These are the activations of a small neural network, seen along a few directions. Each row is one input.
In each table, some parts of the input vary, and every possible input appears once, in random order.
A made-up example of a description, with smaller parts first: values(3) and (point or ring(9) or (line(4) and ring(5))).
Shared parts are said once, and a part with two or three values counts as separate values.
In the rows, zero is written as 128.

Rows:
r1: [149 205  94  83  66  50 121 191  98  92 138]
r2: [187 100 114  68 118  98 110 246 158  71 115]
r3: [ 75  58 122 142  69 139 177 102 138 115  44]
r4: [180 118 142  55 111  97 104 224 157  80 121]
r5: [167 145 182  43 111  70  81 188 165  97 111]
r6: [153 130 126 178 231 189 116  90 109 170 216]
r7: [164 130  98 186 228 208 122 105 109 160 221]
r8: [ 54 156  81 163  34  90 193  88  89 122  68]
r9: [142 163 167 166 228 179  86  51 123 187 213]
r10: [ 89  52  92 153  72 145 183 127 141 109  45]
r11: [167 126 161  48 114  79  83 209 157  91 110]
r12: [144 146 152 174 231 183  95  71 117 186 216]
r13: [ 60  89 163 131  58 122 151  67 156 140  35]
r14: [123 224  79 193 185 135 130  73  58 175 218]
r15: [ 66  77 146 137  65 137 169  89 144 123  48]
What do these inputs look like to the network? -> values(3) and (point or line(4))
Changing only the values(3) part turns r11 into r15. The same change can be made to r2. Which row results? -> r10
Which other rows does r1 become when the values(3) part takes its other values? List them by row number. -> r8, r14
Which other rows does r7 become when the line(4) part takes its other values? List them by row number. -> r6, r9, r12

Rows:
r16: [165  23  54 141 124 153 184 220 104  56 111]
r17: [144 105 198 137 185 166 118 122 106 165 159]
r18: [106 203  73 169 130  84 147  66  71 145 180]
r19: [171 173 101 142 180 156  70 123 153 141 204]
r20: [145  90 196  61 128 118 130 169 129  96  82]
r21: [171 182 105  85 103  88  92 200 159  96 141]
r22: [101 114 128 173 166 139 130  70 126 167 123]
r23: [166  49  50 193 191 209 183 163  83  98 182]
r24: [ 84 150 103 125  47  74 146 127 111  85  94]
r25: [ 68 102 130 140  57 113 173 131 130 125  48]
r26: [131  61 133  87 116 146  91 149 202 116  65]
r27: [ 90 151 105 180 124 134 147  34  98 138 140]
r28: [169 105 179  76 106 101  99 175 120  98 109]
r29: [155 166 167 106 213 131 106 123  65 125 192]
r30: [115 190  86 168 151 100 128 118  87 161 194]
r31: [144 177 103 105  62  66 140 170 103 114 108]
r32: [148 169 107  66 118 120 111 196 177 101 120]
r33: [ 69  94 122 179 128 160 151  23 120 170  98]
r34: [ 86  77 141 180 151 176 144  75 144 180 112]
r35: [139  94 154 157 188 196  97  86 205 152 146]
r36: [116 156  87 168 154 112  97  84 101 153 169]
r37: [ 79 119 126 200 118 145 140  40 114 152 119]
r38: [140 125 137 151 197 177 109 109 186 169 162]
r39: [114 188  91 120  32  77 167 149  86 110 102]
r40: [134 103 143  90 115 138 114 179 216 113  96]
r41: [ 96 149 111  96  89  67 134 155 133 114 102]
r42: [ 78 171  88 187 134 113 134  65  75 137 146]
r43: [148  51 206  72 110 139 116 154 138 105  73]
r44: [106  98 138 126  75 108 165 145 169 135  68]
r45: [ 94  81 140 136  41 138 167  99 142 107  39]
r46: [164 125 177 130 190 137 101 103 105 143 196]
r47: [141 137 164  63 120 103 122 205 103  89 122]
r48: [184 208  93 142 173 149  85 143 131 151 217]
r49: [134  83 207 116 203 189 128  97 119 149 144]
r50: [170 153 161  72  93  89 117 219  77  95 146]
r51: [156 138 114  69 110 134 104 174 190 123 104]
r52: [161 176 153 124 205  84  73 136  58 121 224]
r53: [ 94  80 154 110  90 117 173 122 193 121  52]
r54: [117 141 105 158 150 153 128  81 107 165 152]
r55: [ 88 140 116 131  45 109 171 135 127 127  70]
r56: [184 153 112 153 182 182 100 108 159 145 174]
r57: [111 126 117  93  81  84 143 135 154 121  91]
Changing only one part turns r53 into r34. The same change can be made to r50. Which row results? -> r52
What do these inputs look like to the network? -> values(2) and (point or (line(4) and line(5)))
Which other rows does r28 become when the line(5) part takes its other values? List them by row number. -> r20, r43, r47, r50
